A small network was trained on invented records. Each row is its activation on one of them, seen along a few directions.
After each row come some of the record's fields: RUSU, FOTOM, PINEN, KEK, VIPA, FADI.
Not every record has every field; a missing one is written absent.
The largest differences between rows may come from other fields.
Strong random noise was added to every row along 22 fixed directions; ignore it. To show where, here is one row again and again, with new noise each time:
[-233    1   30   22  181  412  193  135  117  -47 -160   85 -351   29
 -171  167  354 -150 -196  150  -55 -203 -237  122   76  433  526  336
   -5  -28  212  366 -108   -5  501 -176  -76 -121  116]
[ 352   81  206   74   41 -535  -84  150  -67  -54 -197  104  421    2
  199  540 -181  722  469   83  -90  327 -169  -19  142   83  213  547
 -139   13    9 -470  145  497 -116 -181  584 -346  -51]
[ 325  158 -117  187  277  133  -84  546  -14  162  622   39  819   94
  518  420 -419    5  257  -32   43  171 -348  158  217 -395 -100  376
  180   20 -271  188  122 -125  708    7 -125  188  236]
[ 364  258 -445 -122 -235 -284  146 -340  -50 -216 -255 -128 -166  151
  321  189   64  280  113 -328 -454  375  141  208 -135  385  129  279
  -39 -677  587  -60  310  249 -142 -105   11 -244  154]
[ 312  -22  442  315  -62 -345 -785 -187   96 -124   38  -49  -84  -28
 -298 -126  -12  214  198   36   17   61 -354  105  105  -49 -298  105
    6  -27  266 -271 -186 -161 -432  247  -18 -277  154]
[  60  516 -295  109  105 -306 -414  114  257  264   23 -302  178  -21
  -48  298  221 -129   18  -74  -98  -36  212 -293  174 -231 -160 -103
  239 -413 -173  249   69 -105  156   67 -229 -380   75]
[ 226  517 -262   86 -232   26 -576 -240  -32 -216   -6 -451 -308 -328
  173 -261  232  177  202  -37  177  443 -125   95  245   24  -44  -15
 -194 -295   75   79  246  -84 -333  203 -157 -159  -66]
[ -11  784 -611 -158  110  369 -616  397 -265 -125  109 -412 -225 -200
  369 -234  -46 -560 -254 -155 -228 -120 -152   53  363 -220   40  155
  402 -128 -137  284   -7 -742  235  212 -458  300  267]
[-441   17 -537 -639  204   93  445  121    6  -64 -179 -143  109  479
 -248  353 -255 -247 -185   92 -343  -29  238  356 -814 -456  449 -403
   29 -552  653  409 -256  376  537  562 -119  348  250]
[ 140 -262  -23   55  209  511  133  -87  238   74  553  152  323  216
  175  -29 -351  -14  -69  -19 -150   10 -353  154  -49 -630  -43  298
  130    4 -191  349 -156  -19  488  259 -346   72  222]
[  46  548 -258 -585 -216  133 -493 -109 -173  316  851 -625 -250  -26
  250 -217 -222 -210 -229 -142 -298 -224   -2  493  207  140 -274  -54
 -147  -28 -318  -80  -17 -712 -575  -76  -10   16  -15]
[ 260  318  354  -66   52  394 -120  -27  600  189  465  -14 -147  124
  423 -430  197  310  131   24   95  185  231  102 -251 -333 -427 -312
   -9  438 -616  133 -137  293  386  100 -156 -133 -259]
[-545   -1  606  172 -102  300 -395  349 -610  603 -132 -231  153 -104
 -416  252 -462   90  258  348   61 -526 -317 -256   71  520  187   71
  204 -282 -334 -336 -126 -180  -68  -28  365   99 -280]
[ 314   60 -231 -391   86 -421  679  290   46 -856    1  689   30  373
   31   25 -124  124   19 -630  171  265 -177   14 -258  161   17 -158
  138  143  373   61 -254  300 -181  426  132   79  136]
[-162 -481 -425 -296 -289 -302 -203 -581  416 -366   54 -194 -255   65
  285 -100   35  304   44   48   56  -84  299  507 -266 -615  139 -383
 -406  199 -443  -75  -50  224 -340   45  208  -57   72]
[ 111  153  -56  -55   29  505  257  110  161 -236   94  628 -227  195
  -94  -32   97 -319 -315   70  276 -151  447  441 -195  347 -135 -107
   84  245  -83  161 -115 -239  527 -579 -226  188 -161]
[ 343  303 -523  -89  112 -332 -191   29  359  300 -135   73    5 -116
  362  -51    8   55 -283 -286 -398  128  172  155  282 -263   19  257
   57 -202   69  -25  149  -74 -106  278 -277 -250   -3]
[ -42  529  -91   29  304 -181  142  653    3  -91   51  446  164  169
 -781  457   67 -419 -202 -194 -104   37 -417 -332  -96  255  355  160
  357 -489  784  363 -213 -245  142  592  -91   81  243]
[-544  512  368 -418  -84 -264 -176   13  -91  -23  510 -291 -246  180
  283  215  -93 -147   46 -548  105 -435  378  389 -482  218   77 -231
    2  261 -243  217 -521  -10 -568 -431  550  819  -92]
[ -64  -40  267  771 -295  267  -77 -392   53 -474  603  475  296  579
 -623  290  -43 -265  285  -54 -286  193  138 -290 -811 -414 -297   36
  349 -487  260  158 -224 -228  174 -151  -56  649  451]
[-162 -175 -280  153  -92 -470  136  354  -12  135 -316  360  -14  -48
  267  -16   38 -129  -19 -300 -299  179  183  257  -75   60  107   50
 -255   41  192 -319  136 -127  -89  223  239  485   83]
[ -28  441  -29 -117  100 -378   -1  497 -511   72 -768 -208 -226 -254
  -36  -67  200 -271  279  -72  -46  341   33 -370  175  199 -351   11
 -168  -15   60 -193  271  -70  165  108  317 -195   18]
[ 161  274  -28  437  -45  303  124   99 -370   69  721  107  620 -222
  -83  116 -350  -46  113 -391  386  530 -443  -37  520  287 -337  283
 -145 -639    8  270   79 -385 -235  220 -364  115 -173]
[-374 -404  243  544  261 -124 -151 -355  -99  135 -370 -290  219   44
 -235  377   46 -229  139  -81 -175 -300  -48 -375  226 -394 -194  419
  171 -329  -97  357 -229   55  283 -297 -169 -244  389]

[ 282  -72  429  130  133 -419 -399  -85  421  -32 -181  279 -207  -29
  180 -142 -174  162    4 -244 -134 -304 -131   97 -203 -351  -41  303
  371  248   73  -72  -90   -3   -5  197   54    5  269] => RUSU is betam, FOTOM is dofam, PINEN is daba, KEK is lova, VIPA is vulob, FADI is rubak
[ -82 -166  405  203  -19  179  328 -401   19  212  213  131  192  195
 -379 -125 -178   61  103 -263  -63  -88 -123 -888  -99 -280 -473  -56
  325 -270 -458  172 -231  201 -235  197  -60 -307 -153] => RUSU is sig, FOTOM is absent, PINEN is fotad, KEK is lova, VIPA is zodud, FADI is rubak
[ 296 -386 -119  133  116 -366 -370  -39  108 -275  181 -108  397  272
 -137    1  106   93   80  284  258   82 -166  124  349 -516  -56 -190
  -85  553  333 -198 -229  122 -291  -39 -261   -3  218] => RUSU is sig, FOTOM is absent, PINEN is daba, KEK is lova, VIPA is zodud, FADI is rubak
[ 357    2  354 -192  145 -132  388 -140  393 -574   99  887  -96   76
 -162  192 -247  140 -365 -535  479   -3 -120  167 -206  176  128  317
  182 -211   82  342 -451   95  -92  -98 -121 -236 -190] => RUSU is sig, FOTOM is absent, PINEN is daba, KEK is les, VIPA is vulob, FADI is rubak
[-460   96  212  350   39   68 -134  -70  251  637  452   91   83 -154
 -533  -47  -26 -256  -47    7  300 -557  377  -25   97  -72 -327 -373
   25  334 -323  215   72 -275 -339   42  -16  381 -172] => RUSU is sig, FOTOM is absent, PINEN is siv, KEK is lova, VIPA is vulob, FADI is rubak
[ -65  -42  221  109 -299   34  -37 -263   25 -403  524  212   85   15
  120   75 -422  247  129 -462  295 -284 -114  -33 -173  120   11  -24
  292 -212 -523   97 -171 -127 -435  -24  138  213  -50] => RUSU is betam, FOTOM is dofam, PINEN is daba, KEK is les, VIPA is zodud, FADI is zira
[ -37  259 -129   68  188  -87 -390   78  289  112   -5 -163  104   22
  123 -127   35  388   55  109  -32 -449   44 -107  311 -286  213 -111
  404  493  -86 -103  -42  220 -248  266 -164   26    6] => RUSU is betam, FOTOM is dofam, PINEN is fotad, KEK is lova, VIPA is vulob, FADI is nuz
[-423   49   -1 -659  204   83  166 -120  101  127  151 -220 -376  220
 -294  411  119 -572 -519   54 -292 -464   53  271 -417  -45  472  182
  -75 -175  201  508 -394 -189  186 -367  168   30  204] => RUSU is betam, FOTOM is nafev, PINEN is datek, KEK is les, VIPA is zodud, FADI is zira
[ -96    7 -241  -44  -62  242  422 -249   56   51  198    6  -68 -180
  188  -34 -141  215  195 -177  298    9 -200   82   58  -14  289  148
 -135    3  -88  404  457  223  -42  176   55  145  -55] => RUSU is fava, FOTOM is absent, PINEN is fotad, KEK is lova, VIPA is vulob, FADI is rubak
[-193  586  222  -88  137  249 -327   27  210  208  311 -489 -495 -219
 -327 -555  634    9  -97  178 -293  193 -230 -404  373 -165   39   12
 -247  563  -91   51 -213  -57 -518  519   30 -148  -71] => RUSU is sig, FOTOM is absent, PINEN is daba, KEK is lova, VIPA is zodud, FADI is zira
[-474 -337  316  189  136 -150  424  -56  189 -310  -85  421 -286  -86
  238 -290 -176   34 -168 -647 -316 -406  385  630  -99  316 -382   80
  -64  199 -181  -80 -287 -228   53  278  -10  270  304] => RUSU is betam, FOTOM is dofam, PINEN is fotad, KEK is lova, VIPA is zodud, FADI is zira
[-249  -11  279  150  106   82  334  659  114  330 -121  273  409 -121
 -349  305  248  230   15  426  209  302  143 -274  127  392   29 -226
 -339 -231 -496 -268  -79  109  550  115  107 -531 -495] => RUSU is betam, FOTOM is dofam, PINEN is datek, KEK is les, VIPA is zodud, FADI is zira
[-181   70 -514  -51  -46 -210  293 -186  537  134 -515  749 -176 -513
 -284   40 -370  347 -322 -240  107 -189  352   13 -123 -230  682   71
   63 -369 -106  141  367  268 -410  819  116   39 -370] => RUSU is sig, FOTOM is absent, PINEN is siv, KEK is les, VIPA is zodud, FADI is zira
[ 138  189   36 -350   10  171 -210  -86  125   68 -265 -280 -561  207
  285 -218  485 -307 -170   55  -73    3   95  -10 -282  -17   35 -127
   88  147  117  244 -195  157  318 -417 -110  -93  -65] => RUSU is fava, FOTOM is absent, PINEN is fotad, KEK is lova, VIPA is vulob, FADI is rubak
[-148  178  -89  -95 -559  318 -250   74 -471 -744 -299  -92 -931  -47
  257 -677  674  -93   83  107   30  270 -144 -166  -63  587  324 -237
 -170  514  -67 -464  -98 -213 -511 -332  393  479 -182] => RUSU is betam, FOTOM is dofam, PINEN is fotad, KEK is lova, VIPA is zodud, FADI is zira
[ 104  299  156  154 -174  184 -264 -270  245 -528  130  291 -225 -306
 -142 -225    3   47  -61  -81   26  213  142 -505 -137 -508 -332   71
  153 -207 -903  -11  -66 -359   -4  131   38 -323  -77] => RUSU is betam, FOTOM is nafev, PINEN is siv, KEK is les, VIPA is zodud, FADI is zira
[ -94 -526 -556 -171 -183   66  570 -650  412   38  582  110  268   68
 -252   33   34  189 -277   55  405  284  355  672    0  -31    9 -538
 -739 -247  184  249   26  261 -462  109 -310 -102 -339] => RUSU is sig, FOTOM is absent, PINEN is fotad, KEK is lova, VIPA is zodud, FADI is zira
[  90  126  460  545   23 -421 -305  239  123   31  265 -124   60   17
   95   78  445  -11  374 -195  -70   90 -108  -88  150  339 -459   40
  -40  134  -24  -84   15 -228  103 -135  128 -116  316] => RUSU is betam, FOTOM is nafev, PINEN is datek, KEK is lova, VIPA is zodud, FADI is rubak
[ 399  202   38 -135 -283  -96  -83 -121  142  145  404 -388  143  201
  330  288  393   14  177   43  519  408  293   96 -209  301 -197 -488
 -247 -275  -84  227   89  283  170 -748  -24 -205 -323] => RUSU is betam, FOTOM is nafev, PINEN is siv, KEK is lova, VIPA is vulob, FADI is rubak
[  41   -4 -414 -109  -73  356  591   49 -501 -197 -138  183  302   99
  -54  272  -16   78  -96  179 -156  293  -80 -644  449  102  340  514
   11 -129 -346 -213   74   94  -13 -512  100 -290 -229] => RUSU is fava, FOTOM is absent, PINEN is datek, KEK is lova, VIPA is zodud, FADI is zira
[-151  404   50 -575  -70  185 -672 -671 -354 -345 -243 -659 -556  -87
  116  167 -283 -132 -251  -44 -371 -384 -186  -61 -389 -323  580  509
  421 -527   75  290 -404  -52 -415 -409  224   84   91] => RUSU is betam, FOTOM is dofam, PINEN is siv, KEK is les, VIPA is zodud, FADI is zira
[ 642   59 -727 -187   29  224  -63  295  267 -198  646  424  478   94
  147  148 -124   97 -280  410  142  346 -320  335  288 -391  474  176
  -68  247   86  -97  195 -217  106   49 -276    1  -55] => RUSU is fava, FOTOM is absent, PINEN is daba, KEK is les, VIPA is zodud, FADI is zira
[  63  158  -55 -105   68  551 -172   49  147  -65  324 -360  -36  298
  369 -199   26  188  -38  143 -242 -109 -109  165  -36  -50  231  -89
  335  128   90  131 -218  152  354  123 -429  134  145] => RUSU is sig, FOTOM is absent, PINEN is daba, KEK is lova, VIPA is zodud, FADI is zira
[ 452 -268    6 -359 -248  -34 -102  139   92  216   97  446  -28  225
  230 -323 -896  204   21 -108 -423 -548 -279  -52 -569 -173 -102 -178
  751  -40 -224 -479  260 -198   23  658  173   49  115] => RUSU is betam, FOTOM is dofam, PINEN is siv, KEK is les, VIPA is zodud, FADI is zira
[ 378 -294  159  135  165  168 -223 -140  317  105 -671   59 -138  353
  692  -26  329  396  -56  369  -73   73  212  557 -178  -43  491  282
   82  368  644 -142 -147  718  559 -734 -359  141 -125] => RUSU is fava, FOTOM is absent, PINEN is daba, KEK is les, VIPA is vulob, FADI is rubak
[-180 -670 -649 -331 -327 -174  443  -28 -485 -309   42  -35  156 -208
 -352  288 -181 -443   30  373  137  430 -165  123  -51 -243   10 -113
 -829 -321 -207 -159  501 -462  110   12  449 -145  217] => RUSU is fava, FOTOM is absent, PINEN is siv, KEK is les, VIPA is zodud, FADI is zira
[ 161  324  -42 -267  114 -125    3  291  175  162  -21 -124 -315  163
  648 -409  101 -180   40 -392 -192  -93  232  326 -351   76 -268 -370
  217  410  286  105   37  110  207  191  -93  463  122] => RUSU is sig, FOTOM is absent, PINEN is daba, KEK is les, VIPA is vulob, FADI is rubak
[ -96  246  342  203  244  299  154  -61  266  563  -33  -91  181  -11
  -13   21  190  381  -12   91 -163  176  178 -152  111   98   25  139
  -46 -199   19  131 -157  485  141   64 -245 -266 -375] => RUSU is sig, FOTOM is absent, PINEN is datek, KEK is les, VIPA is zodud, FADI is zira

Which values does each new row have?
[-279   72  546  557  226  -82 -667 -220 -287  614 -416 -584   14 -134
 -372 -156  333 -456  141  306 -179  143  220 -410  266 -699 -558  225
 -177  188  154  -39 -185 -142  -50 -351 -191  158   72] => RUSU is sig, FOTOM is absent, PINEN is daba, KEK is lova, VIPA is vulob, FADI is rubak
[ 389  248 -259 -716  108 -353 -304  186  160 -114 -298  219 -168 -135
  194  154 -312  -45 -216  142  507 -188  253  540 -111 -203  141 -126
    5  341 -158  -52   70   41   48 -277  244 -130 -253] => RUSU is sig, FOTOM is absent, PINEN is datek, KEK is lova, VIPA is zodud, FADI is zira
[-310 -491 -277 -221 -291   62   72   84 -161 -185 -118  -53  -25 -289
  282   29 -397  276  145   86  427 -225 -254  167    5  134  389 -286
 -165 -151 -687 -116  219    9   -6  276  302  -93 -170] => RUSU is fava, FOTOM is absent, PINEN is daba, KEK is les, VIPA is zodud, FADI is zira
[ 101 -286 -161 -409 -293  168  548 -545  175  -71 -110    6 -717  -26
  172 -309   64   -1   52 -166 -219   45 -204  -80 -458  -68  152  143
 -187 -135 -109  239  509  100  109  103  297 -251  153] => RUSU is betam, FOTOM is dofam, PINEN is daba, KEK is les, VIPA is vulob, FADI is rubak
[-367 -309  170 -327 -192  237  377   78   18  125   34  542  -84  -19
  -80  254  -35 -368 -204   61  380  175 -140 -460 -693 -486  566   38
 -209  -54 -707  253 -244  114  128 -384  657  414 -517] => RUSU is fava, FOTOM is absent, PINEN is daba, KEK is lova, VIPA is vulob, FADI is rubak
[ 152 -318   -6 -255 -276 -440  147  240   26  219   35  654 -104  225
  252  129 -318   59  -83 -196 -364 -172 -100  293 -431  221  400  276
  -27  221  123 -554  145 -144 -344 -119  665  431  -23] => RUSU is fava, FOTOM is absent, PINEN is datek, KEK is les, VIPA is vulob, FADI is rubak
[ 274  243  -38 -112  170 -229 -315  443  196 -663  157  158  367  221
 -527  257   30   40   87  147  433  387 -490 -289 -256 -399   86 -461
  248 -337  296  211 -467  142  186  721 -196 -286   85] => RUSU is sig, FOTOM is absent, PINEN is daba, KEK is lova, VIPA is vulob, FADI is rubak
[ -86  223  312 -372  -68   82  -58  142 -170  -72 -180  -83 -654  -94
  -29 -217  371 -574 -101   74  197  296   55  204 -596  119   17 -210
 -377  166  307  183 -103 -135  173 -260  349  452  -99] => RUSU is betam, FOTOM is nafev, PINEN is siv, KEK is les, VIPA is zodud, FADI is rubak
[  45   91 -399  277   44  132 -336  216  200  -73   31  251  320 -317
  226    4 -460   64  -15   -9  399 -116   -9  387    9 -347  217 -120
  292 -217  -25  206  253 -181  259  526 -368  432  -16] => RUSU is betam, FOTOM is dofam, PINEN is daba, KEK is les, VIPA is zodud, FADI is zira
[ -58  188 -266  207  -44  178 -354 -435   -5   14 -265 -149   44 -332
  144  194 -175  151 -148 -146  142 -232  -20 -334  328 -146  464  376
  439 -552 -306  331   13  110 -263 -200 -250 -157 -248] => RUSU is fava, FOTOM is absent, PINEN is daba, KEK is lova, VIPA is zodud, FADI is zira
[ 291  636  148  201 -108  353 -348  162   24 -204  831 -489  478  123
  228   65 -102  567  393  125  -96  240   -2  -82  173  230 -441 -217
  260 -328 -454 -132  -17  -20  267  180 -298 -380   39] => RUSU is sig, FOTOM is absent, PINEN is siv, KEK is lova, VIPA is zodud, FADI is rubak
[ 100  542 -578 -417 -163  148  168  424  176  227  527 -244  109  234
  284  243   29  -35  268  356   -5  -40  337  260 -428   28   91 -538
   45   92 -165   92  699  -43  691  -51  163  166  110] => RUSU is fava, FOTOM is absent, PINEN is daba, KEK is lova, VIPA is zodud, FADI is zira
[  17 -130  -24  132   16  -52 -231    6  403  -37  250  295   20  -13
 -187 -101  231 -107 -355  175 -385   -1  103 -341  157 -572   -4  160
   -6  343 -533 -259 -269 -322 -145   27   13 -158   29] => RUSU is sig, FOTOM is absent, PINEN is siv, KEK is les, VIPA is zodud, FADI is zira
[ 404 -480  -55  -55 -288   58  -13 -207 -206  362 -363 -306  -48  131
  525 -109  -79  -90  509  104  560 -204  -19 -365  -96   13 -447 -480
  261  116 -561  114  555  347  471 -632   75 -337 -151] => RUSU is fava, FOTOM is absent, PINEN is daba, KEK is lova, VIPA is zodud, FADI is zira
